A small network was trained on made-up records. Each row is its average activation on records with the value named, seen along a few directions.
Values that are neighbours, or in one group, have similar rows; names and order tell nothing.
In the rows, 500 means zero.
Strong random noise was added to every row along 2 fixed directions; ignore it. To show where, here is one row again and again, with new noise each time:
469 491 662 603 299 241 356 434 773 619 497 348 473 425
430 419 639 642 165 278 468 379 677 675 510 401 321 357
462 473 663 611 266 245 378 421 755 635 500 356 438 410
386 592 328 600 458 455 499 493 577 399 471 557 548 431


Values of Baza:
p4: 481 604 609 457 831 536 562 650 664 475 448 450 429 509
p3: 423 394 505 476 387 595 388 413 257 557 652 529 596 427
p2: 541 454 625 478 623 726 579 274 461 543 559 390 281 520
p5: 519 631 287 425 636 697 559 362 392 557 425 689 476 636
p1: 446 535 497 373 654 486 453 666 518 268 292 437 431 318
p13: 713 468 828 344 421 164 65 661 811 805 599 270 677 429
p10: 425 692 452 406 691 684 365 475 405 159 374 403 672 518
p9: 448 595 328 561 330 538 793 654 107 429 352 699 401 386
p16: 359 509 376 531 429 555 455 588 625 339 520 565 495 467
p6: 638 412 481 531 690 613 394 532 528 277 604 391 666 766
p7: 455 371 569 604 294 512 330 284 543 480 457 472 599 497
p14: 650 289 493 537 537 520 603 379 235 593 671 692 446 616
p12: 572 422 367 632 455 470 794 594 367 546 556 483 423 521
p8: 498 424 556 408 385 742 693 542 203 539 342 610 400 464
p15: 585 339 506 547 374 438 810 503 431 794 722 669 373 508
p11: 496 614 518 328 604 370 569 508 651 668 507 499 427 630
Each value of Baza is a pair of two hidden parts, and every pair occurs once (2 first parts, 8 second parts).
Q: p2 and p3 share the first part; p2 and p4 share the second. Which value has the first part of p4 and the second part of p3?
A: p13
Q: p7 and p10 share the first part; p7 and p16 share the second. Which value has the first part of p16 and the second part of p10?
A: p1
Q: p9 and p15 share the first part; p9 and p8 share the second. Which value has the first part of p8 and the second part of p15?
A: p14

Values of Mirim:
m6: 616 367 789 439 534 504 559 317 462 662 611 459 330 617
m10: 540 488 421 552 369 532 498 615 372 316 460 534 657 464
m16: 555 461 277 579 640 534 647 586 487 416 599 489 655 643
m2: 319 513 291 614 230 432 585 521 492 416 520 529 321 311
m12: 386 626 482 481 530 501 380 409 718 495 509 499 461 601
m3: 494 570 516 340 524 511 534 538 359 565 381 605 410 548
m8: 491 598 480 507 453 453 636 721 628 567 570 513 437 377
m14: 388 634 48 357 645 589 821 685 208 371 487 878 625 508
m15: 450 512 83 684 357 642 667 372 450 447 503 825 414 436
m5: 508 436 428 483 590 528 282 533 471 500 610 605 760 478
m13: 582 363 558 533 500 579 592 453 421 422 468 369 299 595
m7: 549 362 831 467 428 488 216 273 588 727 520 296 513 407
m4: 310 680 410 501 763 609 420 551 591 199 298 521 731 442
m1: 483 404 768 457 443 423 563 562 563 697 413 297 95 315
m11: 685 532 593 529 701 376 458 530 513 661 654 499 696 714
m9: 592 562 765 459 466 456 219 400 552 344 372 231 711 574
Mirim is arranged as a network in which each value has 4 neighbours.
Q: Fewest steps between m5 and m6?
A: 2
Each value of Mirim is a pair of two hidden parts, and every pair occurs once (2 first parts, 8 second parts).
Q: m4 and m3 share the first part; m4 and m2 share the second. Which value has the first part of m2 and the second part of m3?
A: m14
Q: m5 and m16 share the first part; m5 and m7 share the second. Which value has the first part of m7 and the second part of m16?
A: m13
Q: m6 and m1 share the first part; m6 and m11 share the second. Which value has the first part of m11 and the second part of m1?
A: m8
